A small network was shown many inputs. Here are its activations along a few directions, one row for each input.
Each table varies a few parts of the input and shows all the possible inputs, shuffled.
A made-up example of a description, with smaller parts first: one of 3 separate values, together with either a single point or one of 9 places around a ring or (one of 4 places along a line, together with one of 5 places around a ring).
Shared parts are said once, and a part with two or three values counts as separate values.
In the rows, zero is written as 128.

Other details of the inputs shift rows strongly along three fixed directions, in all tables alike. That doesn't count.

Rows:
r1: [117 123 153 170 156  97 176 116 135 135 174]
r2: [160 186 140 137  46 145  84 143 137 149 161]
r3: [112 152 151 133  69 109 164 160  79 153 191]
r4: [146  87 111 140 208 119  85 101 203 118  83]
r5: [105 108 136 140 175 117 176 125 109 123 159]
r6: [118 122 136 183 150 105 146  92 149 125 209]
r7: [115  98 137 155 160 118 187 130 116 113 146]
r8: [ 95 137 118 109 106  94 161 162  70 133 141]
r9: [134 131 129 102  66 144  94 128 126 141 108]
r10: [122 119 127 156 115 131  99  82 195 152 132]
r11: [151 132 117 181 115 148  86  66 212 151 165]
r12: [138 146 117 128  26 114  88 141 142 171 138]
r13: [131 149 128  89  98 147  89 122 119 150  92]
r14: [ 99 123 128  68 169 142 168 183  40  79  68]
r15: [115 153 132 144  56 123 167 149  79 122 195]
r16: [109 119 129 120 121 135 184 153  80 119 141]
r17: [148 146 134 116  30 149  99 131 141 167 160]
r18: [142 145 109 108 107 134  71 124 180 151 104]
r19: [177 143 121  85 156 170 104 132  80 105  49]
r20: [128 139 131 132 135 135 141 141 110 101 161]
r21: [ 96 142 148 119 105 110 158 175  78 114 141]
r22: [157 128 127 147 151 150  88 114 162 119 132]
r23: [103 125 138 139 176 124 184 137 128 110 156]
r24: [155 153 117 101 105 173  82 142 118 124 117]
r25: [ 87 114 148 159 151  93 158 126 146 112 179]
r26: [132 126 141 141 121 127 168 135 116 127 131]
r27: [ 93  79 131 149 234 107 161  97 134 102 118]
r28: [ 94 122 159 201 154  78 153 108 185 129 189]
r29: [151 128 123 174 128 140  67  69 199 159 178]
r30: [146 158 124 106  80 119  90 156 138 145 101]
r31: [149 113 120  69 129 167 102 146  84 109  23]
r32: [ 99 130 140  99 120 112 160 150  65 115 128]
r33: [141 130 108  99  65 128  96 137 131 145 106]
r34: [ 88 156 126 127  66  89 154 179  98 140 183]
r35: [136 114 115 122 143 116  90 120 180 129 118]
r36: [172 130 115  82 157 173  97 135  76 105  57]
r37: [130 101 125 134 210 143  91  84 204 117  85]
r38: [ 95 110 150 184 144  82 143 101 156 142 184]
r39: [105 111 130 146 162 125 195 122 122 115 146]
r40: [ 83 102 135 171 140 100 168 113 138 124 167]
r41: [112 141 144 104 110 128 171 173  82 114 161]
r42: [115  90 124 157 231  79 170 106 142 103 102]
r43: [151 130 132  74 150 150 102 135  90 117  30]
r44: [149  89 123 133 215 159  94  93 200 121 104]
r45: [163 127 131 104 109 155  74 105 159 158 124]
r46: [146 113  91  60 130 157 105 151  90 115  26]
r47: [163 132 109 131 100 172  74 102 153 140 120]
r48: [114 122 123 130 129  90 141 141 108 134 131]
r49: [139  96 103 131 209 120  94  75 196 134  81]
r50: [156  82 102 102 209 131  79  87 174 120  54]
r51: [120 154 152 120 110 122 176 176  83 119 146]
r52: [117 127 126  73 182 147 193 158  42  97  81]
r53: [ 97 114 148 182 137  89 175 113 141 122 154]
r54: [129 160 110 120  27 121  97 133 148 173 138]
r55: [164 133 135 116 111 159  72 128 169 150 119]
r56: [118 114 131 189 145 113 170 113 128 110 181]
r57: [122 153 126 135 138 140 149 138 114 108 154]
r58: [162 172 132 146  32 147  95 127 131 154 151]
r59: [122 120 113  84 152 116 189 177  42  85  42]
r60: [148 182 125 125  48 150  86 119 126 165 167]
Each input here is: one of 3 separate values, together with one of 4 places along a line, together with one of 5 places along a line.
Changing only the place on the line of 5 turns r40 into r31. The same change can be made to r27. Which row results?
> r38
Which other rows does r53 become when the choice among 3 separate values takes its other values? List them by row number.
> r28, r43

Rows:
r61: [ 76 172 152 116  30  89 165 195  80 153 198]
r62: [102 192 153 119  11 125 166 190  58 149 224]
r63: [161 122 121 131 145 167  68  84 183 141 127]
r64: [101 112 131 184 136  77 161 108 157 136 180]
r65: [137 100 128 156 146 149 132  87 165 129 134]
r66: [116 172 146  88  61 150 162 193  48 123 159]
r67: [163 115 115 145 129 143  79  86 188 147  98]
r68: [ 86  97 124 122 179  93 197 143  81 103 115]
r69: [ 67 120 134 150 132  71 195 145  94 123 183]
r70: [136 117 135 175 162 135 103  76 207 143 184]
r71: [121  95 117 104 177 125 174 141  87  89  52]
r72: [120 111 115  95 196 122 156 148  82  85  69]
r73: [ 66 129 142 145 140  72 194 154 101 122 186]
r74: [163 169 124  40  57 168  65 184  92 138  51]
r75: [173 126 119 127 101 173  58  84 180 161 122]
r76: [143  98 125 170 186 128 126  80 169 121 131]
r77: [ 65 126 136 148 136  71 193 149  96 122 186]
r78: [139 122 128 169 121 137  96  80 187 152 185]
r79: [161 101 109  95 171 165 117 121 117 101  23]
r80: [151 179 145 116  33 153  77 151 135 160 159]
r81: [131 103 120 153 146 109 124  97 171 135 117]
r82: [182 190 135  97   6 175  19 137 157 183 134]
r83: [136 105 120 110 187 146 173 132  73  86  69]
r84: [141 104 124 153 151 145 129  86 161 133 138]
r85: [144 116 114 112 158 139 135 131 100 109  77]
r86: [133 170 129  56  66 139 121 199  54 124  88]
r87: [ 88 133 133 167 133  84 198 145  88 110 188]
r88: [179 128 115 101 151 177  54 101 153 127  68]
r89: [128 132 132 164 123 103  90 100 204 154 167]
r90: [142 118 135 184 106 128 108  80 193 152 161]
r91: [152 173 130 121  28 147  76 133 121 164 157]
r92: [ 88 108 140 167 167  81 149 116 176 135 180]
r93: [118 108 126 163 108 101 102  85 200 170 153]
r94: [108  88 118  94 178 125 172 140  88  98  53]
r95: [139 175 132  64  67 155 124 201  53 119  91]
r96: [102 107 134 142 223 106 199 148  98  75 125]
r97: [126 112 118 133 158 112 123 115 141 119 113]
r98: [163 123 113  80 186 166  94 133 117 100  39]
r99: [159 117 107  87 190 162  99 128 112  97  40]
r100: [115 137 144 176 141 107 147 113 151 129 195]
Changing only one part turns r100 into r73. The same change can be made to r80. Which row results?
> r61
Changing only one part turns r95 into r66. The same change can be made to r87. Which row results?
> r78
Describe the family of inputs behind these rows.
> one of 5 places along a line, together with one of 8 places along a line
Start at r71 and move only the place on the line of 8, one step at a time. The first step leads to r81. Which rows follow, in order?
> r64, r97, r72, r89, r86, r74
Start at r65 and move only the place on the line of 5, one step at a time. The first step leads to r90. Which rows follow, in order?
> r79, r71, r94

Rows:
r101: [114 152 140 116  43 132 183 161  62 148 177]
r102: [150 127 131  91 194 165 144 143  86  82  57]
r103: [152 145 138  93  76 180  95 153 108 126  99]
r104: [ 96 137 111 118 163  82 197 181  46  80 133]
r105: [111 144 139  70  92 133  29 135 201 189 150]
r106: [152 144 134 148  99 122  63 104 204 160 121]
r107: [ 85 134 138 125 152  99 214 189  65  80 115]
r108: [159 118 126 125 192 159 125 136 149  93  98]
r109: [100 102 142 196 177  99 182  81 148 128 195]
r110: [150  94 115 117 183 156 134  94 124 127  92]
r111: [ 87 113 149 155 145  81 190 144 101 107 149]
r112: [150 124 113  88 197 123 133 155  85  94  47]
r113: [152 108 130 169 220 138 101  70 191 120 119]
r114: [ 87  80 130 191 162  84 196 107 178 128 175]
r115: [ 98 134 133 122 157  94 213 199  67  79 123]
r116: [101 147 134 114  36 100 180 170  71 154 157]
r117: [144 146 129  91  78 133  84 144  96 146  81]
r118: [ 98 117 146 153 148 116 205 126  95 109 166]
r119: [140 162 107  89  83 135  80 149 103 132  87]
r120: [136 143 111  88  76 136  77 143  96 133  88]
r121: [140 131  94  79  70 141  96 135  99 150  87]
r122: [139 140 132  91  70 148  93 161 117 132  78]
r123: [102 104 150 200 182  96 170  91 146 120 199]
r124: [139 103 114 122 186 154 109 101 121  98 100]
r125: [138  84 108 160 206 146 105  52 187 118 124]
r126: [ 93 113 143 155 144 126 208 137 104 102 166]
r127: [133  81 120 161 201 112 109  62 196 136  96]
r128: [157 149 141  91  80 170  93 142  98 132  99]
r129: [112 131 140 175  58 126 156 119 162 163 220]
r130: [156 118 103 138  96 158  69  74 181 167 150]
r131: [155 126 101  87 201 157 129 146  76  76  75]
r132: [132 167 145 182  85  99 128 127 147 158 230]
r133: [148 165 125  92  85 132  86 150 103 144  80]
r134: [110 165 132 181  77 107 124 115 145 147 229]
r135: [141 119 127 144  84 137  76  98 210 163 117]
r136: [144 124 128  93 190 174 146 154  95  76  57]
r137: [146 123 130 142  88 127  73  88 200 170 118]
r138: [152  99 124 162 212 106 103  95 212 118 105]
r139: [101 149 128 116  41  95 174 163  60 161 159]
r140: [118 157 144  51  94 167  52 151 150 171 157]
r141: [164 122 129 122 195 149 123 125 139 100  98]
r142: [ 91 138 122 174  59  81 131 107 150 163 206]
Changing only one part turns r119 into r134. The same change can be made to r127. Which row results?
> r109
Describe the family of inputs behind these rows.
> one of 2 separate values, together with either a single point or (one of 4 places along a line, together with one of 5 places along a line)
Which other rows does r105 become when the choice among 2 separate values takes its other values? List them by row number.
> r140
Which other rows does r121 become when the place on the line of 5 takes its other values? List them by row number.
> r104, r119, r120, r142
Start at r139 and move only the place on the line of 5, one step at a time. The first step leads to r127. Which rows follow, in order?
> r117, r133, r112
